Each row below holds a small network's activations on one input, seen along a few directions.
In each table, some parts of the input vary, and every possible input appears once, in random order.
Descriptions start from the smaller parts, as in this example, which fits no table here: one of 3 separate values, together with either a single point or one of 11 places around a ring or (one of 4 places along a line, together with one of 5 places around a ring).
Shared parts are said once, and a part with two or three values counts as separate values.
(in the rows, 128 means zero)

Other details of the inputs shift rows strongly along two fixed directions, in all tables alike. That doesn't count.

A family of inputs:
r1: [128 120 122 117 137 121 115 158 138 120 134 128 105 143 132]
r2: [122 144 111 130 122 114 129 135 127 139 134 130 117 133 139]
r3: [137  72 187  89 101 159 127 107 114 123 140 121 127 108  70]
r4: [111 186  79 163 131 112 145 117 116 147 127 126 138 121 158]
r5: [153  79 159 115 158 105  93 151 184 100 106 122 127 170 149]
r6: [108 183  84 156 153  97 117 174 152 140 123 133 116 148 176]
r7: [139  49 199  78 125 159 106 146 140 105 135 118 114 121  65]
r8: [128 122 146 137 108 164 143 100  93 140 132 130 140 102  78]
r9: [140  72 183  97 113 163 124 115 111 117 138 123 118 108  64]
r10: [115 169 118 170 114 161 155  85  82 151 126 131 166  89 102]
r11: [132 100 163 119 103 165 136 107 103 132 136 128 135 106  77]
r12: [169  57 146  61 126  72 100 159 208  89 124 134 105 193 200]
r13: [158  88 138 113 157  94  99 154 188  93 114 125 120 178 185]
r14: [137  68 178  88 104 157 127 107 114 119 139 120 129 108  69]
r15: [132  94  57  68 125  51  98 232 225  83 151 138  64 195 248]
r16: [131  99 127  94 132 109 106 179 161 106 140 130  91 157 152]
r17: [146  23 151  14 101  84  90 200 207  84 155 135  58 183 164]
r18: [103 225  67 185 132 104 146 125 112 167 126 133 138 127 178]
r19: [112 167  88 151 153 105 119 168 148 133 124 129 125 141 167]
r20: [105 205  52 156 130  83 142 136 137 147 126 139 127 141 204]
r21: [151 151 147 181 135 155 149  62 102 144 104 129 190 111 116]
r22: [157 110 144 138 148 116 118 114 151 113 108 126 146 148 159]
r23: [140  66 140  75 122 115 106 171 160  99 143 129  84 150 131]
r24: [100 224  65 197 163 113 139 136 116 155 112 128 146 124 163]
r25: [131 101 174 119 123 166 128 112 104 122 134 122 134 106  74]
r26: [115 180 128 176 126 158 153  85  78 153 125 126 158  87 102]
r27: [129  97 160 103 107 150 140  93 103 133 129 128 131 109  75]
r28: [132  97 157 113 113 152 137 100 101 132 131 122 130 108  72]
r29: [134  97 163 115 118 162 133 104 102 120 133 122 137  98  76]
r30: [103 225  45 189 159  93 137 148 124 149 120 134 128 141 195]
r31: [133  73 185 100 131 160 111 134 122 118 126 120 119 118  54]
r32: [137 213  80 199 154  86 142 102 136 152 101 131 169 150 211]
r33: [111 173 129 176 149 155 140 104  87 155 110 123 155 100  81]
r34: [119 153  80 141 125 109 136 147 137 131 133 135 120 137 166]
r35: [120 152 137 157 135 162 140  98  87 138 125 123 154  98  89]
r36: [116 174 117 175 135 155 153  85  74 153 118 125 152  92  94]
r37: [109 186  72 136 121  82 132 150 151 142 133 141 118 149 208]
r38: [126 124 147 139 135 164 135 102  94 127 125 120 141 102  78]
r39: [126 106 118  84 111 101 119 150 158 115 139 135 106 146 162]
r40: [141  62 174  93 118 163 127 109 111 106 134 118 123 104  65]
r41: [115 175 126 172 112 162 156  85  82 156 127 131 163  91 104]
r42: [126 113 133  98 110 118 127 131 134 130 136 135 111 137 127]
Description of these inputs: one of 6 places along a line, together with either a single point or one of 6 places around a ring.
The inputs of r24 and r4 match in every part but the place on the line of 6. If r31 is changed in the same way as r24 into r4, which row does it become? -> r2
List by row number the other rows that have the place on the line of 6 in common with r35. -> r1, r13, r16, r25, r30, r38
Which other rows does r26 become when the place on the line of 6 takes its other values? List them by row number. -> r3, r7, r25, r37, r41

A family of inputs:
r43: [150  79 179 123 131 177 113 123 129  93 136 129 138 109  96]
r44: [133 112 133  87 120  63 103 157 184 127 138 136  80 183 182]
r45: [118 158 142 179 121 155 134 100  96 163 119 122 151 100  99]
r46: [146  99 120 121 116 122 127 121 146 102 127 134 133 131 162]
r47: [145 109 159 131 121 162 119 139 126 102 147 127 140 114 125]
r48: [158 115 135  92 106 103 134 132 145 128 149 130 119 158 172]
r49: [135 170 121 166 150 127 151  72 100 150 106 129 153 142 128]
r50: [129 107 109 113 148 112 125 140 166  93 112 133 122 146 183]
r51: [140 107 147 115 146 122 105 162 148 135 117 118 112 140 109]
r52: [131 167  98 142 146  73 118 130 148 141 111 136 117 183 173]
r53: [160  51 141 117 121 154 114 144 149  95 132 132 125 128 118]
r54: [144 103 111 115 122 115 116 176 161 123 149 121 116 152 170]
r55: [ 94 183 125 154 131 127 138  87 116 151 112 116 154 107 116]
r56: [142  69 167  96 141 128 116 111 130 110 119 133 127 145 109]
r57: [138 127 111 138 137 107 133 124 141 110 106 134 125 142 181]
r58: [102 158 121 156 140 177 148 117  48 126 147 112 113  75  62]
r59: [ 91 181  98 170  92 164 149 134  83 171 136 143 131  97  82]
r60: [ 96  86 164  63  78 181 131 114 107 135 148 141 129  92  45]
r61: [151  52 199  67  97 150 128 106 120 112 147 116 134 112  89]
r62: [153 106  89 128 121 111 109 182 167 103 144 129 120 155 181]
r63: [115 167 146 144 146 140 136  90 100 159 103 125 161  97  88]
r64: [127 152  84 151 159  94 108 173 155 137 110 127 119 171 159]
r65: [125 108 132  96 146 111 112 130 148 117 111 123 131 149 116]
r66: [142 130  94 136 116 118 136 144 145 116 135 130 142 130 164]
r67: [119 185 167 170 162 158 128 116  94 158 111 129 151 102  84]
r68: [127  83 105 114 129 151 131 150 100 107 150 115  80  96  66]
r69: [130  92 129 101 152 119 117 127 154 108 120 128 132 145 131]
r70: [162  86 139 110 126 117 132 115 154 102 113 129 111 158 154]
r71: [125 101 160 131 125 137 110 141 143 137 125 118 115 128  97]
r72: [125 144 118 141 117 154 157  73  54 149 141 122 105  82  71]
r73: [121 168  92 140 154  83 126 163 158 146 112 128 124 144 159]
r74: [111 136 148 126 119 104 121 114 137 141 124 123 122 130 133]
r75: [ 80 202  94 142  87 136 151 113  88 177 139 154 136 110 129]
r76: [128 140 105 108 123 110 134 138 146 129 141 124 144 125 173]
r77: [119 137 116 128 118 104 128 148 156 137 127 125 123 134 156]
r78: [143  98 130 101 117 126 131 146 146 119 150 116 136 126 133]
r79: [131  61 191  44  65 150 122 128 124 142 157 156  82 128  72]
r80: [125 187  73 196 154 119 156 114 124 134 103 129 159 120 167]
r81: [134 110 155 157 143 167 149  77  92 139 111 120 170  97  49]
r82: [ 88 152  71 109  97 108 139 184 157 143 152 151 101 143 160]
r83: [132 175 115 130 146  73 122 134 147 152 115 136 109 168 177]
r84: [173  34 191  83 100 159 125  90 130  92 126 128 123 134  93]
r85: [117  44 144  49 113 161 130 121  95  88 147 105  91  92  45]
r86: [123 186 112 198 164 149 137 120 114 130 107 131 156 116 154]
r87: [132 169  85 188 128 138 152 103 120 130 114 136 165 103 147]
r88: [117 105 145  92 116 115 115 128 152 118 131 118 123 125 137]
r89: [115 103  75  97 131 113 136 167 123 102 151 119  73 123 119]
r90: [131 151 129 128 110  95 128 114 136 147 126 133 116 153 172]
r91: [103 216 116 190 147 125 126 138 121 153 130 128 143 117 172]
r92: [106 179 174 178 144 159 125 106  98 152 125 124 147  99  90]
r93: [152  58 168 117 149 159 118 123 121 118 121 123 131 129  67]
r94: [134 114 109 125 128 130 127 117 147  99 123 132 145 122 157]
r95: [ 95 196  50 156 139 109 155 121  72 143 140 123 107 107 154]
r96: [138 100 134 105 112 142 131 110 130 107 141 129 152 116 128]
r97: [146  59 180  92 127 146 118 115 125 116 113 114 138 131  48]
r98: [134 121 144  92 139  83 106 150 151 132 120 132 110 154 146]
r99: [146 103  93 141 147 110 115 171 174 101 115 124 109 161 183]
r100: [154 152 144 156 104 158 158  58  81 142 127 132 163 116 116]
r101: [106 109 148  78  96 142 111 209 148 109 162 147  84 136 118]
r102: [114 138 173 156 117 160 146  76  93 157 116 111 159  87  46]
r103: [121 200 119 179 139 147 142 129 104 147 143 126 161 107 152]
r104: [115 190 114 192 177 142 129 123 109 143 113 132 157 127 137]
r105: [138  88 117  75 141  63  93 184 186 101 124 131  92 192 176]
r106: [117 158 112 128 117  79 121 141 150 140 130 131 119 143 192]
r107: [119 176 103 154 169 103  99 177 149 125 117 129 121 163 167]
r108: [140 145 135 155 108 153 151  74  85 136 132 130 173  98 112]
Describe the family of inputs behind these rows. -> one of 6 places along a line, together with either one of 2 separate values or one of 9 places around a ring
The inputs of r59 and r75 match in every part but the place on the line of 6. If r68 is changed in the same way as r59 into r75, which row does it become? -> r95
The inputs of r61 and r54 match in every part but the place on the line of 6. If r106 is changed in the same way as r61 into r54, which row does it become? -> r45
Which other rows does r81 become when the place on the line of 6 takes its other values? List them by row number. -> r49, r56, r69, r93, r104
Which other rows does r43 become when the place on the line of 6 takes its other values? List them by row number. -> r46, r53, r84, r87, r94

A family of inputs:
r109: [154  51 193  90 125 167 117  95 108  98 133 115 138 108  61]
r110: [107 160 165 169 136 162 129  89  88 168 110 109 169 100  58]
r111: [132 111  93 114 136  99 121 157 159 107 128 135 132 148 162]
r112: [159  45 184  95 115 164 120 124 124 101 142 121 133 121  74]
r113: [123 193 120 188 119 153 156  78  81 169 122 135 160 107 105]
r114: [125 151  84 135 173  77 109 211 175 111 124 134  87 169 200]
r115: [127 148  89 110 140  75 121 155 163 117 130 137  96 173 199]
r116: [154  55 216  81  98 172 122 110 120 123 143 122 137 110  58]
r117: [135  96 143 138 130 168 143  86 102 121 116 117 156  97  74]
r118: [142  93 139  70 125  93 103 166 175 104 141 127 101 160 174]
r119: [101 247  51 200 152  83 140 129 136 149 117 135 144 139 238]
r120: [146  89 108 100 144 102 110 160 163  86 129 120 101 154 171]
r121: [ 99 148  79 113 113 109 136 163 125 134 160 120  87 105 136]
r122: [135 108 131  95 123  97 120 131 137 124 131 134 100 152 152]
r123: [119 145 105 111 127  98 131 150 161 135 130 134 133 147 175]
r124: [ 80 207  87 173 117 172 156 123  65 156 139 140 139  91 102]
r125: [139  33 202  72 103 164 123 110 144 102 128 128 131 112  70]
r126: [146 120 132 159 132 161 140 108 104 123 126 118 144 110 108]
r127: [107 212  83 185 123 118 158  82  88 176 108 137 156 110 137]
r128: [124 116 130 116 149 104 102 171 166 122 122 126 107 157 132]
r129: [135  96 112  80 116  94 115 159 173 110 129 137  99 163 157]
r130: [145  84 156 104 107 130 111 151 161 103 137 132 112 139 146]
r131: [120 163 157 177 153 172 130  89  82 156 106 126 153  92  62]
r132: [118 203 112 199 115 138 160  77  73 177 120 133 157 106 120]
Describe the family of inputs behind these rows. -> either one of 2 separate values or one of 4 places along a line or (one of 3 separate values, together with one of 6 places along a line)
Which other rows does r125 become when the choice among 3 separate values takes its other values? List them by row number. -> r119, r130

A family of inputs:
r133: [131 204  98 188 118 134 153 101  97 155 130 138 150 112 173]
r134: [124 105  60 108 137  83 122 180 167  98 127 126  91 157 183]
r135: [133  92 119 121 152 112 101 190 179 103 119 120 108 159 146]
r136: [130 192 130 169 140 120 147  85  88 167 112 130 141 119 135]
r137: [135 109 175 106 120 144 127  97 124 119 117 128 152 116 110]
r138: [116 188  53 157 154  99 137 140 116 132 133 138 116 132 196]
r139: [111 172 103 181 139 167 160  70  57 146 115 129 162  94  71]
r140: [105 121 138 109  79 156 145 145 110 139 166 134 114 103 110]
r141: [146  56 191 111 141 166 108 128 133 109 124 105 135 110  55]
r142: [140 161 137 173 112 157 158  79  84 141 132 125 166  91 119]
r143: [123 190  97 175 165 108 111 165 140 130 124 130 123 144 193]
r144: [128 189  51 177 118  95 145 148 148 140 125 141 139 141 210]
r145: [131 135 135 116 130 106 118 124 139 134 118 132 105 164 145]
r146: [104 152  94  93 111  68 107 182 159 148 148 143  70 158 165]
r147: [135 117 143 137 132 166 148  81  68 120 132 113 148  83  72]
r148: [147  63 159  90 152 112  89 190 175  87 138 115  95 153 142]
r149: [110  74 164  71  99 173 143 127  87 122 152 127  98  72  22]
r150: [133 106 112 102 125 100 120 146 179 117 112 134 136 146 159]
r151: [117 185 139 201 157 174 140  99  78 153 106 127 180 103  70]
r152: [116 174 124 163 135 144 149  82 110 156 109 138 185 123 114]
r153: [112 108 170 101 117 176 111 157 119 134 145 116 111 107  54]
r154: [129 191  67 184 121 107 143 120 132 144 135 129 147 127 195]
r155: [138  92 131 100 132  93 122 144 156 129 120 126 108 162 135]
r156: [112 169 111 166 136 162 148  81  70 137 119 133 140  99  97]
r157: [141 118 104 111 107  99 114 177 173 103 144 144  94 170 210]
r158: [ 92 126 123  87 103 115 116 155 147 141 143 133 122 126 136]
r159: [145  37 167  81 121 165 127 101 107  96 133 105 119  98  50]
r160: [130 117 105 100 133  90 113 148 183 115 123 127 132 150 184]
r161: [145  68 142  70 127  87 104 159 174 113 128 133  85 183 140]
r162: [157  54 215  84 121 144 123  91 111 119 135 111 120 122  61]
r163: [129 202  72 186 118 123 152 120 117 152 128 146 156 133 177]
r164: [153  53 197  89 119 139 117  94 121 124 127 108 123 122  61]
r165: [119 174 145 166 133 149 151  60  95 153 109 119 186  91 108]
r166: [138  75 166 102 149 129  94 184 171  90 129 134  94 160 128]
r167: [125 112 144 106 128 118 117 128 164 115 123 142 131 149 153]
Describe the family of inputs behind these rows. -> one of 5 separate values, together with either a single point or one of 6 places around a ring
The inputs of r135 and r144 match in every part but the choice among 5 separate values. If r141 is changed in the same way as r135 into r144, which row does it become? -> r154
Start at r155 and move only the place on the ring of 6, one step at a time. The first step leads to r164. Which rows follow, in order? -> r162, r136, r145, r161
List by row number the other rows that have the choice among 5 separate values in common with r137. -> r150, r152, r158, r160, r165, r167
